These are the activations of a small neural network, seen along a few directions. Each row is one input.
Each table varies a few parts of the input and shows all the possible inputs, shuffled.
A made-up example of a description, with smaller parts first: one of 4 places along a line, together with either a single point or one of 9 places along a line or (one of 2 separate values, together with one of 8 places around a ring).
Shared parts are said once, and a part with two or three values counts as separate values.
In the rows, 128 means zero.

Other details of the inputs shift rows strongly along two fixed directions, in all tables alike. That doesn't count.
To show where, the next rows are all for the same input, with only those details redrawn:
[131 127 127 129 132 128 121 121 121 128 131 131]
[172 168 124  25 136  98 118 191 154 125 206 157]
[129 135 156 151 124 142 133 149 137 105 141 115]
[131 127 127 129 132 128 121 121 121 128 131 130]
[129 135 156 151 124 142 133 150 137 105 142 115]

A family of inputs:
r1: [126 128 117 128 125 135 126 122 128 126 128 134]
r2: [134 121 127 125 134 127 132 125 128 134 121 127]
r3: [132 121 130 125 132 120 130 123 126 133 124 123]
r4: [125 124 121 124 125 122 135 125 130 131 122 127]
r5: [124 128 119 127 124 130 125 122 126 125 129 132]
r6: [124 140 155 153 119 139 129 155 134 110 139 112]
r7: [126 127 122 128 132 128 122 120 127 122 130 131]
r8: [125 128 118 128 124 132 125 122 127 126 128 133]
r9: [118 137 154 153 112 140 132 153 139 110 140 116]
r10: [128 132 124 131 129 130 120 127 120 133 127 131]
r11: [124 141 143 115 130 137 126 108 123 127 124 133]
r12: [129 125 124 126 131 127 132 131 124 138 119 127]
r13: [122 128 120 127 124 128 124 122 125 125 129 131]
r14: [132 121 130 125 133 121 131 124 126 133 124 124]
r15: [126 132 154 146 124 134 144 152 149 104 135 109]
r16: [131 126 124 127 131 129 132 131 125 138 118 128]
r17: [128 123 125 125 132 119 131 121 132 127 122 125]
r18: [128 126 126 126 131 123 130 130 123 138 121 124]
r19: [126 132 148 146 118 142 149 155 149 108 131 114]
r20: [129 122 123 125 134 123 134 123 133 128 121 127]
r21: [125 127 123 128 132 126 121 119 126 122 130 130]
r22: [129 131 151 145 125 139 147 153 151 105 133 113]
r23: [131 127 127 129 132 128 121 121 121 128 131 131]
r24: [122 124 126 126 122 119 131 128 127 138 123 127]
r25: [135 127 125 130 133 135 123 121 124 129 129 134]
r26: [125 127 124 128 131 125 120 119 126 122 130 130]
r27: [132 127 127 129 132 130 122 121 122 128 130 132]
r28: [127 132 125 130 129 128 119 127 119 133 128 129]
r29: [132 122 121 125 134 128 135 123 135 128 120 129]
r30: [134 127 126 129 132 132 122 121 123 128 130 133]
r31: [130 132 123 131 129 132 121 127 120 134 127 132]
r32: [128 122 124 125 133 121 133 122 132 128 122 126]
r33: [123 124 125 126 123 120 132 128 128 138 123 128]
r34: [122 128 122 127 123 125 121 121 125 125 129 130]
r35: [130 127 129 129 131 125 119 121 121 127 131 129]
r36: [124 134 143 111 132 133 137 110 129 134 117 124]
r37: [132 121 129 125 133 123 131 124 127 134 123 125]
r38: [124 124 122 124 125 121 134 124 130 130 122 125]
r39: [123 124 125 126 123 122 133 128 128 138 122 129]
r40: [130 127 119 129 133 133 125 120 129 123 128 134]
r41: [125 124 123 127 124 126 135 129 129 139 121 131]
r42: [121 129 124 129 121 128 121 126 124 133 130 133]
r43: [126 132 125 130 128 127 118 127 118 132 128 129]
r44: [125 123 121 124 126 124 136 125 131 131 121 128]
r45: [126 124 122 126 124 128 135 129 130 139 120 133]
r46: [125 133 149 146 117 140 149 155 148 108 132 113]
r47: [127 126 127 126 130 121 129 130 123 138 121 123]
r48: [124 129 122 130 122 132 123 126 125 134 129 136]
r49: [123 129 123 130 122 130 122 125 124 133 129 135]
r50: [129 126 125 126 131 125 131 131 124 138 120 125]
r51: [127 126 128 127 130 120 128 129 123 138 121 122]
r52: [121 129 125 129 120 125 119 125 123 133 130 132]
r53: [130 127 128 129 132 127 120 121 121 127 131 130]
r54: [124 124 124 127 124 124 134 128 128 138 121 130]
r55: [125 130 121 130 123 134 124 126 126 134 128 137]
r56: [131 133 122 131 129 134 122 127 122 134 126 133]
r57: [127 127 121 128 133 129 123 120 128 123 130 132]
r58: [128 127 120 128 133 131 124 120 128 123 129 133]
r59: [133 121 128 125 134 125 132 125 127 133 122 126]
r60: [135 121 127 125 134 129 133 125 129 134 120 128]
r61: [124 124 123 124 124 119 133 124 130 130 122 125]
r62: [122 128 121 127 123 127 123 122 125 125 129 130]
The inputs of r38 and r62 match in every part but one. If r59 is changed in the same way as r38 into r62, which row does it become?
> r27
What is each input in this table made of?
> one of 2 separate values, together with either a single point or (one of 5 places around a ring, together with one of 6 places along a line)
Which other rows does r41 become when the place on the line of 6 takes its other values? List them by row number.
> r24, r33, r39, r45, r54
Which other rows does r3 become when the place on the ring of 5 takes its other values? List them by row number.
> r17, r24, r51, r61
Which other rows does r1 become when the place on the line of 6 takes its other values? List them by row number.
> r5, r8, r13, r34, r62
